These are the activations of a small neural network, seen along a few directions. Each row is one input.
Each table varies a few parts of the input and shows all the possible inputs, shuffled.
Descriptions start from the smaller parts, as in this example, which fits no table here: one of 5 places around a ring, together with either a single point or one of 9 places along a line or (one of 3 separate values, together with one of 4 places along a line).
Shared parts are said once, and a part with two or three values counts as separate values.

Other details of the inputs shift rows strongly along two fixed directions, in all tables alike. That doesn't count.

Table:
row 1: [-37 -17   5  -4  38 -10 -29 -12  24  -4 -30]
row 2: [ -4  -2   8 -32  -2  22  34  -2 -11  28  -6]
row 3: [ 43  20 -29   1 -31  18   7  -2 -18  -7  43]
row 4: [ 20  -4  -8 -27  -5   8  15  -1   5   2 -22]
row 5: [ -1  -4   2  20   4  -5 -38  -3   7 -10  39]
row 6: [ 11 -15   0 -12 -14   8   5  25 -10  11 -30]
row 7: [ 36   9 -23  15 -45  13  -2  23 -24   8  38]
row 8: [ 22  -4   6 -20  -7   2  10  13 -14  11 -30]
row 9: [  9   9 -10 -14  -7   7  27  -5   4  -1 -26]
row 10: [  5  12  12  19   9 -23 -35  -6 -11   4  30]
row 11: [  7   6 -16 -23  -7   6  21  -7   1  -3 -24]
row 12: [-27  -2  19  15   6   8 -19  -5  -9  16  56]
row 13: [-31  -4  24   3  40 -27  -5 -20  18  -8 -31]
row 14: [-40 -16  25  12  37 -23  -5   2  23 -10 -31]
row 15: [ -3  -5 -23 -15 -15  14  16   5   6  -3 -24]
row 16: [ 11   3   2  -9  -3  -2  40   9   1  -6 -23]
row 17: [-13  10   0  34   1  -6 -25  -9   5 -13  34]
row 18: [-12   4   6  37   2 -12 -18  -5   2 -15  36]
Description of these inputs: one of 2 separate values, together with either a single point or one of 8 places along a line.
Q: The inputs of row 16 and row 14 match in every part but the choice among 2 separate values. If row 8 is changed in the same way as row 16 into row 14, which row does it become?
A: row 6
Q: Change only the choice among 2 separate values in row 1. List by row number the other rows that result.
A: row 3

Table:
row 19: [ -4  -5   1 -23  10  -5   1  -3   1  14 -37]
row 20: [ 2 -5 -4 -4 -7  8 24  8  3  4 -9]
row 21: [-32  -5   6   3  20  -9 -25 -13  12   4   0]
row 22: [-36 -21  10  -9  16   1  -3   5  12  10 -47]
row 23: [ 18   3  -6  -6 -19   3  16  14 -15  11  -8]
row 24: [ -1  -1  -8 -16   2  12  20  -4   6   2 -12]
row 25: [ -7  -4   4  17   1  -1 -13   8  -2  -2  24]
row 26: [ -4 -10   2 -19  12   1   9  -6  12   6 -25]
row 27: [  0  -1  -2  -8  -7  11  32   3  -1  -4 -10]
row 28: [ 10   0  -6 -17  -4  10  20  -3   3   1  -7]
row 29: [  9   2  -8  -3 -15  14  31   9  -3   0   1]
row 30: [-32  -9   9   5  20  -3 -35 -11   9   4  -3]
row 31: [-19  -6  24   8  25 -22 -22  -2   7   1  -3]
row 32: [ 18  16   5  18 -12  -2   2   3 -12  -5  39]
row 33: [ 16   1   0  -6 -11   3  22  10  -4   7  -7]
row 34: [  9  -6  -4 -21  -2   6   3   7  -1   9 -18]
row 35: [ 18   6  -4  -3 -15   1  19   8 -12  11  -7]
row 36: [ 16   4   1   7  -9   4 -26   2 -11   0  33]
row 37: [-17 -18  13 -14  16  -7   9   6  12   6 -38]
row 38: [  1  15  13  14   3 -12  -4  -8 -13  -5  19]
row 39: [-16 -16   4 -11   9   1  14   8  10   6 -31]
row 40: [-14   0   1  19  -4   0 -14   6  -4   2  22]
row 41: [ 19  -7  -8  -6 -23  14  19  20  -9   5   1]
row 42: [ -1  -5   4 -21  13  -2   7  -5   9   9 -28]
row 43: [  0   4  -3   9   3   2 -10  -9   2  -2  30]
row 44: [-18  -9   5   2  19  -3 -23  -5   8   1   6]
row 45: [  4   5   2   4   4  -8 -26  -4 -10   6  15]
row 46: [ -4   4 -14 -12  -9  15  19  -5   3   5  -8]
row 47: [  1   7  11  14   1  -4   2  -5  -5 -11  28]
row 48: [ 12   5 -12  26   1 -19 -18  -4  15 -35   4]
row 49: [ 28  -3 -19 -16 -27  21  16  13 -10   6   8]
row 50: [-41  -1  19  14  29 -15 -13 -13  15  -1  -6]
row 51: [ 10   3  -5 -17  -1   1  10  -4  -3  13 -21]
row 52: [ 22   0  -7  -5 -26  12  11  18 -20  11  -8]
row 53: [  0  -7  11  15  -2  -1 -19   8  -5  -2  21]
row 54: [ -9   3 -10 -15  -4  14  20 -10   2   1 -13]
row 55: [ 20   2 -30   7 -16   0  14   6  14 -29 -22]
row 56: [13  5  3 -9 -9  5 28  5 -8 -2 -7]
row 57: [-21   1  22  -1  37 -19 -23 -19  13  -2  -5]
row 58: [ 15   4  -8 -16 -11  13  23  -5  -4  -4   3]
row 59: [ -7   7   2   5   9   1  -5 -15   1 -10  25]
row 60: [  5 -11 -12 -16 -11  20   6   8  -1   6 -11]
row 61: [  2   4   5 -10   2  -4  20   2  -4   8 -26]
row 62: [  2   6 -11  -4 -22  17  35   4  -8  -1  -1]
row 63: [  3  11  -7  24 -19   4   1   2  -8   0  41]
row 64: [ 15  -2  -7 -20  -8   7  10   5  -2   8 -12]
row 65: [-28 -15  -2 -19  15   4  -4  -3  13  11 -38]
row 66: [ 23  -7 -13 -15 -23  22   8  11  -8   5   1]
row 67: [ 20  12  -1  18 -19   5   9   4 -11  -7  44]
row 68: [-17  -2  11 -23  28 -11   2 -14   9  10 -46]
row 69: [  9   0  -2  21 -18  10 -11  13 -12  -3  39]
row 70: [  1   1   6   4   5  -5 -31  -5  -9   6   9]
row 71: [  7 -11   6 -10  -6   6   6  16  -5   8 -22]
row 72: [ -7   8  -7  11  -3   3 -11 -11   1   2  28]
row 73: [  6  11  -7  24  11 -30 -27  -9  10 -28 -13]
row 74: [ -4   2   2  20  24 -32 -28  -9  23 -32 -22]
row 75: [ -2  10 -20  30  -4 -14 -18  -6  15 -32   2]
row 76: [ 13   9   2  17 -12  -6 -14   9 -19   5  28]
row 77: [ -3  -3   5   2   9  -6 -18  -6   4  -1  17]
row 78: [-21  -8  23  11  27 -19 -14  -7  13  -1   0]
row 79: [ -7   5  -2  21 -12   0  -8   4  -6   0  31]
row 80: [  7  13   7   4   4  -4  -8 -13  -6  -8  28]
row 81: [ 11  19   2   6  -2  -5  -9 -15 -15  -4  29]
row 82: [  6  -8   3 -11  -4   2  10  16  -3   8 -20]
row 83: [-17  -5   6   4  18  -6 -21  -9   9  -1  12]
Q: The inputs of row 78 and row 63 match in every part but one. If row 47 is changed in the same way as row 78 into row 63, which row does it become?
A: row 62
Q: The inputs of row 50 and row 29 match in every part but one. If row 22 is changed in the same way as row 50 into row 29, which row does it become?
A: row 69
Q: What do these inputs look like to the network?
A: one of 5 places along a line, together with either a single point or (one of 2 separate values, together with one of 6 places along a line)
Q: Change only the place on the line of 6 in row 56. List by row number the other rows that result.
A: row 31, row 32, row 33, row 71, row 82
Q: Which other rows agree with row 68 in the place on the line of 5? List them by row number.
A: row 19, row 23, row 35, row 38, row 45, row 51, row 52, row 61, row 70, row 73, row 76, row 81
Q: Change only the place on the line of 5 in row 45. List by row number the other rows that result.
A: row 34, row 44, row 49, row 65
Q: Change only the place on the line of 5 in row 83. List by row number the other rows that result.
A: row 19, row 21, row 64, row 77
Q: Change only the choice among 2 separate values in row 44. List by row number the other rows that result.
A: row 25
